Here are a small network's activations along a few directions, averaged over the inputs that share one value of a field.
Related values have similar rows: they may be neighbours, one step apart, or belong to one group.
(in the rows, 500 means zero)
Random noise pushes rows far along 13 fixed directions. That doesn't count. These rows show it; they differ only by the noise:
[901 286 606 347 612 435 427 475 464 559 764 514 258 648 436 465 333 521
 714 284 363 103 542 544 533 412 450 771]
[533 485 492 673 283 794 364 300 705 238 459 434 482 411 421 396 518 484
 477 473 657 432 460 670 630 459 442 439]
[650 752 435 570 714 441 617 255 575 568 690 433 589 510 695 497 517 378
 626 503 571 570 396 455 723 305 365 601]
[548 523 542 381 814 367 402 529 384 504 698 521 432 532 399 509 670 568
 583 303 601 456 724 596 293 616 413 504]
[484 528 648 457 597 616 334 510 677 375 363 338 559 512 448 481 545 424
 467 461 560 362 461 597 491 418 531 416]
[598 746 543 332 671 520 264 675 712 544 236 263 513 387 687 665 559 560
 494 678 521 725 547 516 236 301 472 493]
[468 445 644 547 495 536 450 242 560 379 631 753 286 245 371 696 385 720
 433 482 497 622 641 546 426 447 488 519]
[640 158 594 505 252 548 352 890 649 570 224 433 738 726 487 408 581 337
 490 742 494 287 781 566 565 546 671 652]
[533 687 638 410 552 572 411 582 815 442 529 354 408 431 636 634 487 530
 467 583 468 580 494 341 445 346 296 551]
[506 527 629 406 620 457 571 558 428 503 459 470 598 511 525 737 480 493
 518 483 507 442 552 314 450 504 589 616]
[215 570 431 357 645 335 566 248 198 693 387 404 422 425 591 386 184 532
 494 430 284 495 148 293 631 503 619 297]
[455 536 884 581 322 477 291 381 941 545 570 614 465 453 635 218 735 403
 437 618 488 502 477 530 739 281 540 494]
[685 529 590 620 641 530 407 158 689 532 432 371 391 399 561 205 469 616
 562 525 537 537 341 804 624 232 593 500]
[218 507 494 569 473 506 580 416 619 498 506 560 842 610 522 554 390  75
 388 635 428 374 442 320 948 441 448 359]
[586 335 510 591 425 393 674 671 391 686 486 534 345 773 517 193 383 547
 613 429 612 355 291 550 541 661 575 626]


Field FUVAV:
kaz: [548 439 233 574  62 743 407 596 487 433 232 270 935 497 682 593 586 321
 496 759 473 484 732 296 709 538 564 580]
mipe: [473 546 565 486 316 487 524 611 451 403 658 772 562 654 394 656 610 226
 513 386 551 325 407 432 526 601 505 507]
lizu: [634 348 575 529 664 573 495 284 375 410 409 299 666 531 336 295 636 460
 565 200 521 159 393 821 557 423 837 468]
fevol: [586 304 222 247 453 474 437 728 282 605 431 206 483 489 484 440 405 708
 516 692 172 544 853 375 337 686 418 535]
pinep: [540 566 442 418 513 535 404 337 574 450 704 283 541 402 582 339 653 392
 467 472 237 395 481 333 689 373 348 514]
nup: [555 411 388 479 347 542 420 904 546 489 231 514 488 598 476 597 401 393
 410 639 471 500 435 552 353 514 496 490]
kesar: [498 396 653 429 521 453 390 550 474 523 428 447 529 504 421 352 728 634
 472 489 416 499 697 689 337 537 731 431]
mido: [634 561 189 487 505 384 552 364  74 517 612 733 696 546 432 653 583 321
 621 402 582 451 511 628 530 538 594 506]
temuf: [371 671 777 332 543 479 491 508 479 481 499 470 392 348 546 569 699 676
 459 328 443 574 399 367 243 466 634 460]
voki: [344 498 471 694 439 553 535 384 772 485 530 512 412 530 508 126 455 457
 397 471 545 574 287 706 710 423 369 255]
zam: [516 506  98 600 455 733 597 442 346 320 516 390 484 316 426 813 301 660
 488 566 558 693 668 416 342 636 255 522]
zimis: [373 523 551 516 585 306 730 536 347 674 402 468 623 473 627 461 575 563
 444 649 453 663 455 288 543 520 639 581]
bemek: [629 550 630 519 272 822 404 202 491 215 326 555 396 242 451 818 322 528
 550 382 511 343 188 481 552 277 685 524]
lov: [500 129 682 463 442 637 677 619 394 379 242 182 422 578 253 376 327 819
 447 440 303 221 485 483 342 692 759 574]
rofa: [332 521 393 493 446 306 455 679 597 795 453 592 509 712 682 198 485 289
 501 576 424 552 313 511 686 480 430 308]
FUVAV is arranged as a ring.
List every value one step from nup, in the order listed. -> pinep, zimis
List every value one step from kaz, in the order listed. -> zam, rofa
List every value one step from lov, in the order listed. -> fevol, kesar
List every value one step from lizu, in the order listed. -> temuf, voki
